These are the activations of a small neural network, seen along a few directions. Each row is one input.
In each table, some parts of the input vary, and every possible input appears once, in random order.
Descriptions start from the smaller parts, as in this example, which fits no table here: one of 3 separate values, together with either a single point or one of 9 places around a ring or (one of 6 places along a line, together with one of 8 places around a ring).
Shared parts are said once, and a part with two or three values counts as separate values.

Other details of the inputs shift rows strongly along two fixed directions, in all tables alike. That doesn't count.

Table:
x1: [-31  34  -1  -5 -42   4  -6  16  19 -14  21 -23]
x2: [-31   1  11  -2 -21  12  36  13  34 -46  39 -35]
x3: [ 37 -31  -4   7  33  -1  -1 -17 -21  17 -41  38]
x4: [20 18 13 -3 27 -9  0 12 -2 -5  7 20]
x5: [  4 -42  12  11  48  17   2 -20 -43  43  -4  39]
x6: [-18  25 -13  -2 -62  11  14  10  47 -34  30 -63]
x7: [-12 -21  15 -18   7  20   0 -40 -34  17   1 -34]
x8: [-28 -31  19 -32 -16  14  10 -29 -29 -36 -20 -54]
x9: [ 17   4  -6  13   5  12 -18   3 -25  13 -21  11]
x10: [-33  10  -4 -13 -54   1   4   0  35 -11  22 -35]
x11: [ -4 -16  20 -16   3  15  10 -29 -16 -17   0 -44]
x12: [ 22 -14  -2  12  16  -6 -20 -17  -2  48  -4  35]
x13: [ -8  32  -1 -15  -8  -7   6   9  38  -3  48 -15]
x14: [ 43  35 -15  25  30 -31 -23  28  50  52  34  77]
x15: [-11   7 -17  26 -32  10  20  29  43 -18  30  -3]
x16: [-76   6  -1   1 -55   1   8  18  18 -23  11 -69]
x17: [-20  18 -16  -4 -69   7  16   9  49 -38  26 -58]
x18: [-35 -33  13 -30  -5  17  -5 -39 -57  -5 -21 -36]
x19: [ 26  15  -4  -4  28 -40   3  24  30  -5  15  57]
x20: [ 21  -5  19  -3  34   5  -4  -8 -24   5  -6   3]
x21: [ -2  24 -18   9 -28  -9  -2  21  16 -16   2   7]
x22: [ 55 -22  -6  17  46  -7  -4 -13  -9  27 -29  52]
x23: [ 24  48 -17  20   7 -45 -14  45  55  29  33  84]
x24: [ 27 -34  -1  18  35  21 -31 -27 -84  37 -62  31]
x25: [-18   5 -13  18  -1 -20  18  34  23 -22  -7  -6]
x26: [ -8  -8  21 -14  10  13   1 -17 -45 -21 -19 -21]
x27: [ 28  35  -6  18  20 -21 -23  30  25  42  19  65]
x28: [  5  24   1   0  -6   8   6  15   8 -30  -6 -15]
x29: [-20  12 -11 -14 -33  -1  16  10  24 -57  -2 -34]
x30: [ 28 -21   1  11  42   2 -10 -17 -52   7 -53  38]
x31: [ 28  27  -2  -2   5 -35  19  25  68  -8  44  30]
x32: [-47 -27   7 -22 -44  25 -11 -32 -28 -11 -20 -60]
x33: [  2 -29   7   5  -2  40 -19 -29 -63   8 -42 -40]
x34: [  8  56  -3  -7   2 -28   6  41  50   8  53  34]
x35: [ 22 -43  11   4  31  31  -5 -47 -57   9 -51 -18]
x36: [-23  24 -12  -7 -35 -16  -7  18  39 -10  24   1]
x37: [-24   0   4 -27 -27  -3  15  -8  16  -5  23 -24]
x38: [41  7 -7 15 34 -2 -5  3  9  6 -9 28]
x39: [ 24  -6 -10  16   9  12 -18  -9 -13  17 -13   4]
x40: [-17 -28   7   8  41 -15  -3  -2 -39  41 -19  23]
x41: [ 23  50 -15  10  -1 -23  12  45  51 -23  18  36]
x42: [ 26  17 -15  40  26 -23  -2  41  57  46  42  92]
x43: [ 11  51  -8  11 -12 -20  -9  41  64  18  48  26]
x44: [-28  28   7 -21 -23   1   9   8   5 -16  26 -24]
x45: [ 41   7 -28  17  10 -31 -12  27  34  28  -2  70]
x46: [  5  -5  -9  -8  -8  -4   8   3  14 -24 -18  -4]
x47: [ -5  -2   5 -16  -6  -4   8 -13  12  11  24  -9]
x48: [-17 -11 -12  -7 -50  14   7  -9   5 -21  -7 -44]
x49: [ 16 -48  13  10  38  26 -33 -55 -71  60 -41   9]
x50: [  1 -42  19 -10  44  14 -19 -47 -97  36 -46  20]
x51: [-25 -40  23 -29 -15  23  13 -41 -40 -30 -23 -60]
x52: [-45 -14 -10 -17 -59  25   0 -17 -21 -47 -20 -74]
x53: [ 40 -30  -5  38  56   6   8   4 -10  24 -19  67]
x54: [-47   4   7  -4 -17 -16  26  24  19 -41  14 -45]
x55: [ -2  22   8 -11  -1 -19  13  14  13 -31  14   6]
x56: [  0  -9 -22  34  12 -22  -5  29   0  24 -18  31]
x57: [-29 -21   9 -31 -15   7   2 -24 -21  -2  -4 -31]
x58: [-38  18  15 -28 -33  20  11  -5   1 -23  29 -70]
x59: [35 -1 10  3 46 -8 -6 -6 -4 11  4 27]
x60: [ 26 -31  14   7  39  31 -13 -30 -64  11 -54  -8]
Each input here is: one of 5 places around a ring, together with either one of 2 separate values or one of 10 places around a ring.
The inputs of x9 and x4 match in every part but the place on the ring of 5. If x24 is changed in the same way as x9 into x4, which row does it become?
> x26
List by row number the other rows that have the place on the ring of 5 in common with x5.
> x7, x13, x18, x34, x37, x40, x44, x47, x50, x57, x58
Change only the place on the ring of 5 in x14. List by row number the other rows that result.
> x13, x38, x39, x59
Change only the place on the ring of 5 in x30. List by row number the other rows that result.
> x21, x23, x50, x55

Table:
x61: [-34  25  -4 -10 -37  -5   3  14  17 -22  16 -23]
x62: [  5 -27   0   6  -2  23  -8 -23 -39 -16 -50 -37]
x63: [ 21  11  -7  10  17 -20  10  18  44  11  26  33]
x64: [ 18  18 -16  19   6 -13 -12  23  27  27  13  39]
x65: [-28 -36  15 -12   1  22  11 -31 -44 -12 -24 -46]
x66: [ 24 -14  -8  18  16  -5  -1   3  10  25  -2  42]
x67: [ 18  15 -18   6 -23  -4   5  13  32 -27  -7  -9]
x68: [-13  28   1 -10 -24   0   3   8  30 -12  31 -29]
x69: [ -5  37 -11   7 -26  -9  -3  23  43  -2  31  -2]
x70: [ 10 -38  22  -6  45  16 -17 -40 -73  33 -39   6]
x71: [-13  39  -2 -13 -17 -25   6  27  41 -12  37   6]
x72: [-15  15   8 -18  -7 -12   6   7  14 -12  19  -7]
x73: [-29 -18  16 -13 -25  37 -13 -36 -51  -8 -19 -67]
x74: [ -5  19 -13  -1 -22 -17   9  25  27 -40  -7 -12]
x75: [-21 -10  -5  -6 -33  25  -7 -17 -14  -5  -8 -38]
x76: [ 33  -3   0  -1  25 -11  -3  -6  13  25   9  37]
x77: [ 29 -26  14   4  40  29 -10 -32 -60  -1 -43   1]
x78: [ 19 -26  -2  23  29   7 -16 -12 -29  37 -27  33]
x79: [-10 -56  12  -1  30  13  -3 -34 -67  11 -41   3]
x80: [ 27  -4   3   3  32 -10  -4  -3   7  25   5  28]
x81: [ 2 -2 -5 16  0 -3  6 12 24  4 10 11]
x82: [ 13  -4   6  -2  31 -14   2   1  -2  18   2  23]
x83: [-10  23 -11  11 -17 -15  11  33  38  -7  22   9]
x84: [-31 -29  10   0  -9  20   7 -16 -32 -14 -19 -38]
x85: [ -6  -1  -6   4   6  -8 -12   9 -10  14  -9  23]
x86: [ 24   6 -15  19   3 -11  -4  15  27  25   8  44]
x87: [-20 -45   7  -8 -13  33   6 -40 -41 -10 -22 -47]
x88: [ 24 -16   9   5  50  -4 -21 -16 -46  45 -24  40]
x89: [ 28 -12  -3   5  22  -8   3  -6  11  21   5  34]
x90: [-18  26   1  -7 -23  -3   0  15  12 -10  21 -22]
x91: [-11  38  -4  -8 -20 -23   0  30  34  -7  32   9]
x92: [ 43   9   3  10  46  -8   0  10 -11   4 -13  49]
x93: [  1 -23  15 -17  -7  44   4 -40 -51 -35 -32 -52]
x94: [ 37   9   2   4  44 -14  -1  11  -9  -2 -12  56]
x95: [  3  -2   6 -10  20 -17   3   2   2   6   4  21]
x96: [-22  19  -9  -4 -43   2  16  17  24 -56  -6 -57]
x97: [-37 -23  11 -10 -16  32 -10 -32 -62  -5 -33 -54]
x98: [ 21   0   5  -7  11  -1  -7 -11   3  20   8  16]
x99: [  2   6  -7  12   9 -25   7  27  29   3  13  43]
x100: [25  5  6  3 27 -9 -8 -2  6 27  8 29]
x101: [ -2  20 -10  -1 -29   2  -5   4  22   3  18  -5]
x102: [-41  11   2 -19 -35  -6  27  11  33 -43  27 -43]
x103: [ 41  13  -4   6  25 -17 -14   4  14  40  13  56]
x104: [ -6  32 -15   9 -15 -18   1  37  39   1  24  16]
x105: [-40  -8   2  -7 -41  20  21  -6  12 -40  15 -69]
x106: [ 28 -16   3   4  22   8 -25 -23 -38  42 -19  28]
x107: [-32   4  -1  -5 -28  -2  25  14  25 -32  22 -37]
x108: [-49  10  -2  -9 -48   2  15  15  19 -37  14 -44]
What do these inputs look like to the network?
> one of 4 places along a line, together with either one of 2 separate values or one of 10 places around a ring
The inputs of x96 and x62 match in every part but the place on the line of 4. If x90 is changed in the same way as x96 into x62, which row does it become?
> x73
Change only the place on the ring of 10 in x105. List by row number the other rows that result.
> x63, x64, x68, x69, x73, x78, x80, x81, x100
Change only the choice among 2 separate values in x74. List by row number the other rows that result.
> x94
List by row number the other rows that have the place on the line of 4 in common with x66.
> x67, x75, x76, x86, x87, x89, x93, x98, x101, x103, x106

Table:
x109: [-22 -42  18  -6  11  20  -7 -34 -56  22 -21 -20]
x110: [-39  29  -9  -9 -45 -11   4  23  39 -14  34 -28]
x111: [ 25  22 -14  14   4 -19   5  32  33 -14   6  38]
x112: [ 27  13 -16  12   5 -17   8  24  31 -12  -3  32]
x113: [-46  17  -5 -11 -61  14  10   4  36 -24  34 -59]
x114: [-48   0  18 -30 -40  25   3 -23 -19 -24   8 -76]
x115: [-16  26  -7   1 -34   3  17  26  33 -50  11 -38]
x116: [ 30  18  -9   3  14 -24  15  26  38 -14  11  34]
x117: [ -6 -29   8  -3   1  30 -21 -40 -57  28 -26 -21]
x118: [ 32  17  -7   9  18 -23  14  22  41 -14  10  30]
x119: [  5 -28  13   1  30  21   1 -24 -56  -8 -42 -12]
x120: [ -7 -24  11  -7  25   1 -14 -22 -43  29 -14  10]
x121: [-25 -41   8   2  -1  23 -13 -32 -54  24 -28 -21]
x122: [ 28  -1  -2  13  32 -12 -28  -2 -16  54 -11  58]
x123: [ 30 -16   3  11  47  -9 -15  -9 -10  56   2  63]
x124: [ 19  19  -4   2  10 -18  13  22  27 -21   9  27]
x125: [ 34  12 -15  18  11 -19   5  24  34  -7  -1  33]
x126: [-24   7   9 -18 -29  16   3 -16  -1 -10  21 -49]
What do these inputs look like to the network?
> one of 2 separate values, together with either one of 4 places along a line or one of 5 places around a ring
The inputs of x118 and x125 match in every part but the choice among 2 separate values. If x124 is changed in the same way as x118 into x125, which row does it become?
> x111

Table:
x127: [-50  28  -6  -8 -80   8   7  19  19 -59   4 -65]
x128: [-16 -38  19 -13 -14  51 -17 -61 -69   6 -43 -66]
x129: [ 38  -6 -21  41  45 -33 -19  22   5  47 -19  87]
x130: [-20 -66  24 -22  32  23   1 -54 -89  26 -41 -27]
x131: [-62  52  15 -31 -59   4  25  21  39 -58  58 -75]
x132: [-14 -60  19  -2   7  37 -14 -60 -75  16 -44 -42]
x133: [ 19  40 -23  20  -4 -29 -13  39  40   3  10  34]
x134: [ 21  -7 -16  14  10  10 -13   3 -20  22 -20  21]
x135: [ 42  -4  -7  17  53 -21  -8   2  12  58  11  80]
x136: [-29  36   4  -7 -13 -29  24  36  55 -20  58  -1]
x137: [-18 -28  11 -13   4  14   4 -32 -22   4   1 -11]
x138: [-28  51 -26   8 -61  -9  25  53  91 -39  46 -22]
x139: [ 83  11  -3  12  70 -26  12  21   7  -8 -21  82]
x140: [ 14 -27  -3  14   8  11 -10  -8 -18  21 -14  15]
x141: [ -1  -7   9 -11   0   7  36   0  10 -78 -13 -47]
x142: [ 11  -5 -16  25   6 -19 -10  26  15  21 -20  54]
x143: [-18 -10  19 -23   4   5   1 -27 -38   9  -3 -35]
x144: [ 19  17   2  -9  12 -20  -5   4  19  18  31  36]
x145: [ 23  27 -10  12 -12  -8 -14  23  38  12  20  26]
x146: [-13  -6   9 -22 -10  24  -9 -29 -20  -1  -1 -41]
The inputs of x134 and x138 match in every part but one. If x146 is changed in the same way as x134 into x138, which row does it become?
> x135
What do these inputs look like to the network?
> one of 2 separate values, together with either a single point or one of 9 places along a line
